Questions about the grid below. Counting starts at 0.
1) Read off the bottom entry of the column that holds the smallest entry.
2) Read off the entry at row 2, column 0.
3) Read off the entry in the bottom-left corner.
4) Read off the entry in the bottom-right corner.
5) Read off the entry in row 1 and column 0.
6) Read off the entry in the top-right corner.
array([[123, 126, 134, 135, 130, 123, 126, 143],
       [127, 112, 138, 112, 116, 132, 144, 136],
       [125, 119, 131, 131, 101, 137, 132, 141],
       [116, 136, 131, 125, 124, 111, 133, 140],
       [131, 131, 140, 122, 115, 115, 136, 140],
       [130, 132, 136, 125, 134, 129, 129, 125],
       [119, 120, 128, 114, 132, 127, 131, 141],
       [113, 111, 133, 111, 138, 132, 138, 119],
       [135, 119, 131, 129, 113, 138, 121, 134],
       [127, 133, 140, 130, 116, 124, 129, 130],
       [129, 149, 152, 122, 128, 123, 137, 130],
       [123, 124, 131, 120, 122, 142, 130, 123],
       [124, 125, 130, 122, 117, 126, 152, 137],
       [128, 104, 131, 121, 123, 129, 147, 141]])
1) 123
2) 125
3) 128
4) 141
5) 127
6) 143
